Here are a small network's activations along a few directions, averaged over the inputs that share one value of a field.
Values that are neighbours, or in one group, have similar rows; names and order tell nothing.
Strong random noise was added to every row along 11 fixed directions; ignore it. To show where, here is one row again and again, with new noise each time:
-434 -102 141 -377 -216 34 71 -57 64 -34 57 39 -188 215 -230 -312 -134 355 15 -334 -157 -66 470 204 56 -138
653 -299 11 -150 216 -305 419 43 -345 664 145 -46 47 182 -6 412 401 -119 388 575 -50 -156 -148 377 448 434
434 333 13 593 329 -482 144 220 -96 74 -156 159 -71 141 -135 395 648 -459 699 42 399 306 -582 -481 58 323
-80 142 -91 50 -51 -110 -118 -57 126 193 87 133 26 -109 201 -96 29 -169 141 -62 -96 -142 43 -69 -18 -17
-302 -215 144 -78 211 72 -316 289 211 -216 73 -152 25 -121 69 -318 -267 356 -140 -220 -217 -200 295 314 -44 -115
227 165 69 -173 -70 -101 356 -287 -254 752 77 121 -109 265 30 -59 318 -190 423 232 -107 -274 67 -265 316 296
13 -327 -164 -158 -181 -64 337 -53 40 158 315 -55 -57 62 -40 260 137 -162 109 187 151 0 200 479 89 164
-319 413 251 -115 -143 -126 203 -415 -263 242 -138 -39 262 -296 340 278 45 -122 270 130 265 -166 87 69 -217 -127
-43 -315 45 0 -250 -647 611 -38 -58 609 28 123 -85 84 57 -56 345 -237 317 210 70 -197 -37 175 106 424
205 -142 662 -497 -132 -371 7 -162 -332 182 124 -10 -136 227 -151 542 142 565 321 185 -348 125 322 592 143 -395
-438 128 129 -161 531 -229 -46 22 -321 -4 -352 -41 473 -220 -46 -42 -125 258 55 -131 59 -171 -31 416 169 138
232 255 385 218 -121 -235 -365 -57 143 172 156 197 -171 -115 269 214 88 -33 41 217 -412 120 -14 -279 -87 -125
-6 231 166 4 -429 8 130 -482 6 272 321 93 -40 -210 295 554 74 -337 -93 496 -5 151 174 25 -126 57


L, 24 values:
l21: 622 -62 -110 -36 318 307 -153 322 -99 56 -99 -132 -17 224 54 -350 -89 199 -108 84 -337 -215 -274 -402 347 118
l23: 649 -49 -393 445 -119 161 -683 412 608 -162 354 218 -533 279 -46 -440 139 -78 43 -378 -528 42 -105 -488 -23 -454
l4: -88 -38 537 -115 467 -310 -466 382 -82 -178 -297 265 -168 218 -420 -503 -194 742 -181 -367 -718 182 -114 -306 313 27
l5: -319 16 19 40 216 -289 109 -16 -174 -74 -195 -25 214 -88 67 -126 -49 -26 53 -111 200 2 -223 -31 13 152
l11: -45 -144 -149 -242 -281 124 193 -327 -47 311 312 -72 148 -241 357 283 -96 -287 -44 381 108 -172 127 265 -112 83
l18: 161 14 323 94 456 253 -65 49 -200 149 223 -226 16 139 -31 72 14 79 -210 441 -186 -35 69 -17 379 433
l2: -360 -446 -289 134 -295 -154 -176 -175 528 -157 819 89 -324 183 -29 -76 156 -359 21 -183 22 133 325 160 -114 -94
l10: 347 -175 66 -157 -659 -143 192 -69 27 -124 -63 31 -197 -48 176 167 -80 140 -139 34 -100 157 -102 70 -242 -486
l17: -95 1 -351 182 -261 26 -46 -123 275 80 77 50 142 -320 498 -343 -209 -339 -382 137 -38 -264 -149 -149 -147 132
l14: 393 -73 659 93 -317 71 -195 149 100 86 -127 47 -526 283 29 -469 -62 477 -351 142 -658 -35 43 -724 -62 -143
l1: 172 -254 -68 -140 259 -169 -482 153 75 474 -10 236 39 66 -33 -455 -128 218 -175 -36 -778 -315 41 -10 393 91
l8: -460 -578 97 271 265 -34 -188 233 307 -444 380 -270 -186 301 -351 -368 14 129 -210 -200 2 -1 341 232 59 256
l12: -539 -255 394 -234 -49 215 -377 30 235 -251 163 8 -277 164 -423 -411 -364 533 -503 -322 -511 63 662 198 61 -141
l3: -105 129 681 540 315 -610 -7 221 -186 -264 -353 -104 32 -71 -2 283 228 105 84 262 246 395 -394 -152 -239 198
l20: -248 343 21 -99 246 268 -216 -204 -197 203 -155 -22 424 -360 309 -94 -256 -66 -237 195 -82 -203 42 -44 -54 116
l13: -208 306 -212 157 -329 81 -97 -213 198 171 -50 68 100 -253 469 -398 -243 -217 -375 -12 -159 -329 1 -302 -160 9
l9: -201 118 256 -118 -58 -1 166 -328 -177 148 -89 -70 87 -186 96 192 -56 -100 37 95 177 -44 1 -177 -122 -3
l22: -124 316 43 146 279 -44 -138 -460 -331 387 -111 -37 349 -106 211 -133 117 -239 169 83 6 -326 -104 -183 42 0
l24: -419 189 -43 113 -179 308 249 -216 81 -299 -107 253 -370 505 -842 -318 56 -42 -164 -393 191 407 182 -657 104 249
l6: 473 -523 -590 184 -221 -83 -21 427 518 -133 454 -10 -267 41 119 207 164 -317 241 -60 68 95 -24 387 -118 -80
l7: -148 181 242 175 -1 665 138 35 34 -316 -185 -327 -138 -109 -50 -123 -234 157 -446 71 239 -11 152 -315 -301 -22
l16: 369 -561 -30 5 -284 -711 -18 109 165 300 121 473 -325 201 -302 -10 192 45 -209 35 -622 307 -234 75 261 71
l15: -228 -516 -217 282 -298 -603 98 550 455 -163 -375 279 -7 -345 45 -370 -189 -65 -479 -158 -66 97 -354 75 -304 240
l19: -402 -4 95 101 -230 -475 266 -242 20 203 -143 139 -56 149 -88 -352 284 -138 496 -431 232 -166 -16 -361 -201 -203
Each value of L is a pair of two hidden parts, and every pair occurs once (4 first parts, 6 second parts).
- Changing only the second part turns l9 into l10. l15 has the same second part as l9; what does that change turn l15 into? => l14
- Changing only the second part turns l8 into l20. l17 has the same second part as l8; what does that change turn l17 into? => l11
- Changing only the second part turns l7 into l12. l24 has the same second part as l7; what does that change turn l24 into? => l1
- Changing only the second part turns l16 into l5. l19 has the same second part as l16; what does that change turn l19 into? => l2

T, 15 values:
t14: 115 75 -152 -515 -64 404 342 131 -220 -244 -513 -99 -81 369 -368 -478 -360 594 -234 -356 -99 -125 25 -117 399 -37
t12: -412 -55 -919 91 299 397 60 -128 36 -220 64 -36 530 -49 -176 -139 -267 -459 -690 175 297 8 -42 357 408 868
t2: 121 449 104 96 247 295 -397 11 -76 -514 119 -86 93 -209 -78 818 36 102 190 -144 187 376 150 400 -243 -584
t15: -22 395 398 -183 -574 -100 378 -88 -392 -260 -420 90 -40 35 -52 419 -32 199 -206 337 257 659 -202 -29 -262 -84
t4: -388 594 -79 -286 -15 83 46 -539 -184 622 222 149 105 -36 255 -169 9 -265 217 -17 -102 -295 250 -261 149 141
t11: -211 622 57 178 429 560 -470 -393 -9 42 118 -120 19 78 109 -498 -105 8 103 -406 -16 -499 238 -686 55 -425
t8: -515 -464 -513 -187 105 -69 -474 -230 302 -162 575 250 198 1 -156 -79 -164 -197 -262 -136 -203 139 294 401 66 114
t3: -98 -47 191 158 -167 2 -278 -364 287 17 501 130 -121 -187 293 49 74 -251 -79 56 -290 38 78 -401 -108 -93
t7: -319 181 -175 390 -58 -142 160 -29 137 -283 -200 206 85 -269 -357 618 69 -515 -78 -2 511 561 -167 12 -190 249
t13: -506 132 -173 -404 -256 471 557 -33 11 -217 -463 -24 234 -321 86 -40 -633 144 -547 129 423 96 138 19 -213 265
t1: 122 96 472 -25 101 207 57 3 -279 138 36 -357 -4 -268 445 -37 -204 107 -148 319 -155 -125 -121 -114 -5 -41
t10: 448 124 290 -1 583 536 197 319 -407 9 -636 -202 12 57 -394 -121 13 257 -282 102 98 -23 -396 -568 315 443
t9: -746 102 -133 242 326 -150 -293 -416 -51 151 89 -11 511 -333 241 -264 -65 -215 -108 -14 90 -382 190 382 -179 -88
t6: 123 503 -356 174 -157 407 4 -176 189 262 -63 -142 289 -495 851 -12 -120 -392 18 257 170 -618 -87 -277 -190 201
t5: 209 489 141 56 42 396 -708 -207 -77 -53 -150 114 235 -315 177 196 -192 -14 -289 206 -370 141 -73 -254 -171 -298
Each value of T is a pair of two hidden parts, and every pair occurs once (3 first parts, 5 second parts).
- Changing only the second part turns t9 into t8. t11 has the same second part as t9; what does that change turn t11 into? => t3
- Changing only the second part turns t10 into t1. t7 has the same second part as t10; what does that change turn t7 into? => t4
